A small network was shown many inputs. Here are its activations along a few directions, one row for each input.
Each table varies a few parts of the input and shows all the possible inputs, shuffled.
A made-up example of a description, with smaller parts first: line(6) and (point or (values(2) and ring(5)) or line(11)).
Shared parts are said once, and a part with two or three values counts as separate values.
In the rows, 128 means zero.

Other details of the inputs shift rows strongly along two fixed directions, in all tables alike. That doesn't count.

A family of inputs:
x1: [152 155 117 141 138 113 112  64  98 102 160 119 101]
x2: [167 131 161 103 111 103 124 141 101 107 132 136 101]
x3: [103 121  96 164 149 150 124 135 148 133 126 119 147]
x4: [169 125 183  99  73  72 122 134 138 124 128 139 113]
x5: [165 136 154 124 131 120 132 144 122 145 140 117  91]
x6: [111 107 134 108 128 148 137 175 172 143  99 129 149]
x7: [148 150 111 131 128 102 126  67 109 140 164 107  97]
x8: [167 116 187  75  82  85 144 156 130 130 130 145 113]
x9: [111 103 132 109 111 152 132 184 160 124  97 147 162]
x10: [170 146 156 104 106  86 142 100 114 128 144 122 100]
x11: [171 140 152 132 126 135 112 141 103 116 133 123  95]
x12: [148 151 118 153 136 110 118  87  92 116 163 112 102]
x13: [111 137  73 173 180 177 103  99 123 123 132 104 126]
x14: [165 147 153 122 130 123 135 145 107 136 141 110  87]
x15: [ 98 105 125  98 100 118 140 134 171 114 110 154 177]
x16: [169 123 158 116 113 120 118 138  97 117 149 131  89]
x17: [ 96 115  92 127 131 136 128 112 135 117 137 138 158]
x18: [180 129 194  97 110 111 132 175 140 142 116 120  91]
x19: [155 133 218 119  99 101 128 168 125 140  85 160 100]
x20: [ 93  94 121  94  89 116 130 138 181 124 107 156 182]
x21: [100 122 103 125 128 124 145 119 140 138 135 125 167]
x22: [ 97 120  98 158 137 143 128 132 130 126 135 117 159]
x23: [147 153 108 127 138 108 137  62  98 120 165 111  88]
x24: [110 120 100 135 149 152 135 137 144 143 131 122 131]
x25: [109 134  67 178 176 172 108  96 120 126 143 109 131]
x26: [169 127 191 100  88  82 133 172 121 114 114 138 122]
x27: [ 95 113  91 149 139 158 119 129 129 123 130 125 168]
x28: [ 83 112  83 115 119 126 139 102 160 140 128 130 169]
x29: [131 165 137 160 166 138 127  89  85 152 131 121  75]
x30: [144 144 115 146 147 131 131 106  90 136 167 101  98]
x31: [ 98  95 130 103 108 136 150 175 158 138 116 139 171]
x32: [ 63 126 110 145 158 164 142 124 140 154  93 147 149]
x33: [ 99 113 130 116  98 106 142 136 171 119 106 145 187]
x34: [101 122 102 158 152 157 121 141 156 130 111 114 150]
x35: [180 114 184 101 101 115 120 174 134 127 120 145  93]
x36: [164 139 148 115 102  92 107  95 117 116 147 129 103]
x37: [116  99 136 111 121 153 122 179 172 130  89 141 154]
x38: [110 109 133 111 113 125 130 163 145 113  99 145 183]
x39: [ 96 125  92 126 145 136 145 124 125 125 129 122 154]
x40: [145 156 115 139 152 116 136  98  85 126 155 103 102]
x41: [104 102 136 106  99 120 129 155 160 119 109 152 189]
x42: [130 158 127 164 169 150 110  80  76 133 128 137  65]
x43: [ 93 140  64 157 172 173 134 110 118 133 144 105 128]
x44: [150 156 116 165 151 138 115 112  93 120 150 101  87]
x45: [ 75 131 109 164 161 168 118 114 128 137  92 149 153]
Description of these inputs: ring(5) and (point or line(8)).
Question: Changing only the ring(5) part turns x6 into x37. The same change can be made to x32. Which row results?
Answer: x42
Question: List by row number the other rows that have the ring(5) part in common with x30.
Answer: x5, x7, x10, x14, x18, x21, x29, x40
Question: List by row number the other rows that have the ring(5) part in common with x19.
Answer: x3, x4, x12, x22, x26, x33, x34, x44

A family of inputs:
x46: [148 173 105 133 162 109 145  35  71 167 190  87  61]
x47: [113  94 152  98 106 149 146 228 159 129 108 140 176]
x48: [167 153  90 146 143 115 116  89 106 112 182  84 109]
x49: [153 132 166 128 106  96 123  92 107 110 145 148 101]
x50: [173 137 215  79 101  97 170 179 140 168 105 139  64]
x51: [179 154 112 177 160 145 105 110  81 127 180  75  58]
x52: [ 81 114  46 138 153 155 148 118 135 109 146 106 194]
x53: [173 124 153 126 130 128 104 146 112 127 129 127  80]
x54: [131 106 190 111 108 129 125 177 158 131  76 171 150]
x55: [ 95 119  57 140 143 134 115  91 141 112 143 115 155]
x56: [164 139 231 106 103  95 119 170 109 128  75 155  95]
x57: [ 87 113 104 113 104 129 126 123 175 115 116 148 183]
x58: [ 62 117 111 137 111 119 135 123 143 128  98 170 194]
x59: [ 68 117  60 160 159 194 114 113 155 130  99 127 172]
Question: Changing only one part turns x54 into x49. The same change can be made to x53. Which row results?
Answer: x55
Question: What is each input in this table made of?
Answer: values(2) and (point or line(6))

A family of inputs:
x60: [ 71 112  93 121 114 123 160 140 160 136 124 127 213]
x61: [187 160 151 145 161 126 128 123  60 146 163  94  37]
x62: [173 120 207  59  74  81 147 163 129 123 113 162  89]
x63: [201 155 139 142 125  92 112  89  67 100 189  93  76]
x64: [ 97 105 157 112  97 122 134 143 181 166  84 155 161]
x65: [183 118 195  88  68  69 137 176 136  98 125 139 130]
x66: [179 135 206  77  66  59 159 166 126 121 127 140 113]
x67: [190 145 127 136 124 102 117  98  82 106 187  88 101]
x68: [154 107 197  99  68  72 125 175 144 110 104 163 151]
x69: [146 137  87 120 152 139 133  81  93 137 178 104  97]
x70: [168 145 145 157 121  93  97  83  73 113 164 127  95]
x71: [ 45 114  89 127 116 122 162 137 169 128 104 144 215]
x72: [132 149  77 166 165 147 111  78 131 115 148  97 101]
x73: [137 158  99 183 177 166 111 112  85 110 145 110  80]
x74: [ 67  97  92 134 123 152 131 151 210 125  78 144 198]
x75: [111 137  87 173 153 149 104  81 138 126 126 122 119]
x76: [175 127 202  75  83  83 148 170 165 143 104 140  99]
x77: [177 137 222  80 102 102 111 170 121 107  62 161 141]
x78: [ 54  93  94 128 107 126 142 163 189 106  91 152 238]
x79: [108 116 158 120 131 139 159 185 149 142  90 147 140]
x80: [ 45 145  41 189 168 147 128  44 102 139 154 115 169]
x81: [ 56 164  62 164 210 175 129  53  97 131  99 113 173]
x82: [166 153 151 118 128 106 123  78  72 124 157 132  49]
x83: [ 71 131  24 152 180 173 137  63 113 136 163 107 147]
x84: [ 79  89  99 131 129 175 129 211 173 137  95 116 202]
x85: [172 116 204  70  81  87 141 178 170 153 110 138 115]
x86: [190 162 142 120 119  88 139  94  75 129 188  94  82]
x87: [171 144 133 154 148 145 107 146  86 121 147  97  75]
x88: [154 107 216 105  85 126 124 224 151 125  80 171 132]
x89: [135  94 152  91  95 125 122 183 197 136 107 124 171]
x90: [ 94 148  44 197 196 189 116 108 103 114 145  94 122]
x91: [177  92 194  58  68 103 125 189 150 110 118 153 130]
x92: [ 70 104  88 101 126 146 158 138 166 131 111 146 180]
x93: [ 96 145  45 157 183 157 127  72 140 156 162  85 136]
x94: [ 66  90  96 118 118 153 123 145 172 113  95 166 194]
x95: [159 138 122 124 133 123 110  98  98  96 151 133  77]
x96: [ 41 103  96 133 127 151 146 135 204 157  75 150 200]
x97: [108  84 102  91 109 151 129 164 171 120 124 135 191]
x98: [196 151 131 122 136 115 108  88  76  93 174 115  44]
x99: [179 101 206  76  71  97 121 193 183 129 103 138 131]
x100: [ 55 106 118 151 149 175 141 154 150 163  95 149 181]
x101: [ 55 145  37 175 184 165 137  65 152 144 126 111 147]
x102: [185 166 152 147 164 123 137 119  65 134 157 101  32]
x103: [ 98  83 142 100  91 134 113 159 163 125  95 176 181]
x104: [161 168 154 141 121  80 128  76  67 121 163 120  70]
x105: [ 66 145  68 193 200 185 137  91 104 145 133 117 128]
x106: [192 158 145 140 159 124 125 128  59 151 168  85  40]
x107: [197 155 158 158 130 113  84  70  90 132 152 118  42]
x108: [107 138 102 187 165 182  99 118 104 133 131 130 124]
x109: [107 106 153  94 100 122 132 133 136 144 113 161 142]
Question: What is each input in this table made of?
Answer: values(2) and (point or (line(4) and line(6)))
Question: Changing only the values(2) part turns x99 into x85. The same change can be made to x91. Which row results?
Answer: x83
Question: Which other rows does x64 become when the line(6) part takes its other values? List them by row number.
Answer: x76, x85, x93, x96, x101
Question: Which other rows does x73 become when the values(2) part takes its other values? List them by row number.
Answer: x79
Question: Which other rows does x92 become when the line(4) part takes its other values? List them by row number.
Answer: x66, x76, x102

A family of inputs:
x110: [ 54 107  83 156 158 168 139 152 152 144 109 127 200]
x111: [127 123 133 133 109 104 131 117 126 123 138 137 150]
x112: [ 45 113  76 159 158 167 150 147 151 134 109 139 188]
x113: [ 63 115  64 142 153 164 148 107 143 142 142 119 173]
x114: [ 85 110 150 109 114 135 133 135 173 150  69 166 157]
x115: [160  94 197  72  61  82 128 180 181 125 100 151 135]
x116: [134 161  59 160 181 148 112  57  59 112 176  93  84]
x117: [227 138 230 103  81  95 109 171 106 129 137 138  40]
x118: [ 96 112  85 129 141 153 136 125 124 126 135 132 161]
x119: [150 149  86 162 162 145 103  69  69 109 182 109  81]
x120: [135 127 132 143 136 142 116 140 123 146 136 115 116]
x121: [ 96 101 138 129 117 148 128 186 160 140 102 138 186]
x122: [119 175  62 172 169 127 125  45  67 119 175  90 102]
x123: [116 134 117 115 116 110 144 113 148 142 132 117 137]
x124: [ 86 117 102 125 121 122 137 129 176 119 110 138 203]
x125: [107  91 121 106 104 140 128 160 168 131 116 151 171]
x126: [156 125 128 109 122 125 115 123 137 122 141 126 100]
x127: [198 150 171 126 103  77 119  92  89 127 171 122  62]
x128: [112 103 138 120 120 148 133 181 175 133  85 131 186]
x129: [ 72 110  98 131 140 153 151 156 180 145  93 138 165]
x130: [108 158 105 162 173 151 116  55 100 128 119 133 110]
x131: [104  89 126 115  96 122 127 149 173 129 114 148 175]
x132: [212 148 171 106 121 102 106 113  91 100 159 122  56]
x133: [144 165 100 162 147 116 131  59  65 127 181 102  90]
x134: [ 73 108  99 124 110 129 154 132 165 149 120 135 192]
x135: [169 116 172  90  92 104 118 164 123 106 122 144 114]
x136: [187 155 158 105 125 103 131 101  95 131 164 102  49]
x137: [166 142 212 109 104  96 118 126  94 133 112 165  77]
x138: [ 95 163  88 174 177 149 109  51  80 127 126 129 104]
x139: [191 144 183 125 127 106 122 141  92 147 150 115  59]
x140: [106 132 109 150 153 144 140 128 125 142 134 130 114]
x141: [112 120 126 119 121 133 148 137 122 127 136 129 147]
x142: [165  90 202  53  65  97 144 202 156 139 105 162 134]
x143: [200 164 158 143 155 117 120 108  77 127 150  99  56]
x144: [193 159 161 153 134 126 101 114  71 114 164 115  46]
x145: [213 139 197 104  87  69 107 130  90 100 145 130  63]
x146: [154 160 104 153 143 105 115  56 103 125 170  98  80]
x147: [193 138 195 116  96 110 112 168 106 110 121 133  76]
x148: [ 79 108  86 145 137 172 126 150 184 136  99 130 171]
x149: [124 108 159 114 107 131 125 192 149 130  92 133 162]
x150: [127 118 112 101 128 134 131 130 145 135 129 123 126]
x151: [128 106 139 124 101 111 120 135 137 114 128 141 149]
x152: [ 95 173  35 178 187 145 131  34  96 122 170  87 132]
x153: [ 71 132  62 139 164 162 146 104 144 122 133 111 178]
x154: [ 94 106 132 122 127 138 138 184 153 137  88 132 181]
x155: [ 75 109 145 119 117 138 133 137 162 152  82 173 165]
x156: [152 107 217  77  78  92 151 225 150 124  77 164 132]
x157: [ 76 121  61 162 167 177 122 122 161 148 118 105 166]
x158: [163  99 218  69  78  97 144 221 180 153  80 147 133]
x159: [131 169  77 181 195 155 131  70  85 117 155 100  81]
x160: [174 121 172  76 105 107 135 158 131 117 123 138 116]
x161: [ 91 129  87 145 131 119 128 106 135 116 126 127 174]
x162: [164 154 112 151 150 115 103  66  95  99 167 105  86]
x163: [ 83 126  66 172 163 184 123 120 151 117 114 118 167]
x164: [ 92 111 123 102 115 130 150 162 147 123 108 134 180]
Question: What is each input in this table made of?
Answer: ring(5) and (point or line(4) or ring(6))
Question: Changing only the ring(5) part turns x127 into x124. The same change can be made to x142. Which row results?
Answer: x160
Question: Changing only the ring(5) part turns x110 into x158. The same change can be made to x141. Which row results?
Answer: x136
Question: Which other rows does x159 become when the line(4) part takes its other values? List them by row number.
Answer: x128, x143, x163
Question: Start at x148 and move only the ring(5) part, one step at a time. The first step leads to x163. Which rows follow, in order?
Answer: x147, x144, x117
Question: List by row number the other rows that have the ring(5) part in common with x156.
Answer: x116, x122, x135, x138, x145, x147, x149, x154, x161, x164
